Each row below holds a small network's activations on one input, seen along a few directions.
Each table varies a few parts of the input and shows all the possible inputs, shuffled.
Descriptions start from the smaller parts, as in this example, which fits no table here: one of 3 separate values, together with either a single point or one of 11 places along a line or (one of 4 places along a line, together with one of 5 places around a ring).
Shared parts are said once, and a part with two or three values counts as separate values.

Table:
R1: [  8.7 -23.2   4.7  23.2  20.2  45.8   6.1   3.7 -14.1 -43.1 -32.0  -9.3]
R2: [-74.3  56.6  23.4  -1.1  -4.5  64.8  46.2 -23.6  29.6   3.5  15.9  39.7]
R3: [-39.3  -7.4 -23.8  15.7  20.3  22.3  17.1 -21.2 -23.7  18.8  -1.5  48.0]
R4: [ 19.5 -68.1  22.4  41.1   4.1  37.6 -37.1   8.3 -10.2 -17.9  18.8 -33.6]
R5: [ 34.5 -13.1 -16.3 -67.1 -25.6   2.3 -21.6  28.6  -8.5 -32.5 -30.1 -31.3]
R6: [ 23.8 -35.2  -2.0 -11.7 -38.9 -29.1 -32.5  15.0  17.1 -61.7  13.0  -9.4]
R7: [ 37.9   5.1  -3.8  47.5  -6.6 -34.2 -34.5  11.8  27.9 -31.9   2.6 -35.0]
R8: [  5.6 -12.3  40.2   7.6  23.6  57.9  10.4  17.4  38.3 -59.0  -4.4  20.2]
R9: [-23.5  37.9 -23.2  17.1  23.2 -60.2  -7.4  -4.4  -1.9  58.2 -17.5  -3.9]
R10: [-37.5  53.6  60.0   9.0  -0.4  78.8  22.2   2.9  11.8 -75.6  -4.8  -4.2]
R11: [-41.9   3.7  11.9   0.2  24.6  34.5  21.5  -7.7  28.3   2.8  26.0  77.0]
R12: [-24.7 -57.9  -9.9  31.8   2.7  18.9 -20.2 -16.9  -8.8  49.9  44.9  17.4]
R13: [ 25.0  21.5 -14.7 -37.7  25.7 -21.3  -4.4  20.3 -42.0 -24.3 -33.6 -64.2]
R14: [ 34.0   4.0  31.6  -4.5 -19.9 -23.1  43.4 -29.6 -32.6  77.2  12.3  18.4]
R15: [-10.9  -0.9 -44.8 -71.8 -27.4 -18.9  -4.2  14.5  -9.8  34.7   1.5  20.1]
R16: [ 75.2  -2.0  64.5   5.4 -16.6  -8.2  23.8  -5.5 -43.4   3.4 -11.5 -26.0]
R17: [-14.8 -29.8 -37.1 -23.9 -41.6 -41.4 -13.4 -18.8  32.9  15.0  29.2  33.5]
R18: [ 20.1  28.5   9.4  26.6  25.9 -42.7 -24.1  21.4  -6.5 -10.5 -41.5 -54.7]
R19: [-13.5  25.1 -52.3 -44.8  20.2 -34.5  23.0   1.0 -21.9  54.2 -10.4 -18.9]
R20: [ -4.1  13.7 -40.2  37.3  -8.9 -49.2 -14.3 -17.2  37.6  38.9  23.1  16.2]
Question: Changing only one part turns R15 into R5. The same change can be made to R11. Which row results?
Answer: R8
Question: What do these inputs look like to the network?
Answer: one of 2 separate values, together with either a single point or one of 4 places along a line or one of 5 places around a ring
Question: Which other rows does R2 become when the choice among 2 separate values takes its other values? List them by row number.
Answer: R10

Table:
R21: [-16.0  29.2 -39.7 -23.5  22.7 -40.6  17.0  -0.2 -26.6  69.6 -14.1  -0.5]
R22: [-19.7 -17.0  26.5  24.5  -0.4  41.6  27.3 -28.1  -5.2  33.9  23.3  37.3]
R23: [ -8.0  -1.4  21.3   2.7   7.8  68.9  -4.3  16.8  12.1 -91.5 -15.5 -17.5]
R24: [ 27.0 -34.3  -5.8  49.9  -3.2 -28.6 -42.7   3.6  19.6 -22.8   8.5 -18.4]
R25: [ 33.2  38.1  39.5 -11.0   1.9  -2.7  13.2  16.4   0.8 -35.5 -31.6 -34.1]
R26: [-32.2 -13.6 -24.4  41.4  -6.2 -23.7 -15.5 -20.6  27.9  38.4  36.4  35.3]
R27: [ 37.4 -34.9  40.6  36.0  -4.2  38.0   3.4  -6.4 -16.4 -27.5  -3.0 -20.5]
R28: [-62.8  13.9  11.6 -11.9  18.3  72.6  16.5  -2.9  26.6 -29.2   9.1  45.7]
R29: [-15.5 -14.2 -41.4 -42.1 -26.1 -38.3 -11.2  -8.6  -1.0  44.8  32.1  32.6]
R30: [-23.7  60.8  14.0 -12.8   1.1   1.5  41.2 -10.8   1.7  19.2  -4.1  22.8]
R31: [ 41.5 -37.0 -20.1 -37.4 -29.5 -43.2 -36.6  17.8  -3.2 -11.0  -0.7 -22.4]
R32: [ 38.7  10.2 -22.0 -15.7  18.0 -45.4  -8.1  23.1 -36.4  11.4 -40.5 -60.3]
Question: Changing only one part turns R30 into R25. The same change can be made to R28. Which row results?
Answer: R23
Question: What do these inputs look like to the network?
Answer: one of 2 separate values, together with either a single point or one of 5 places around a ring
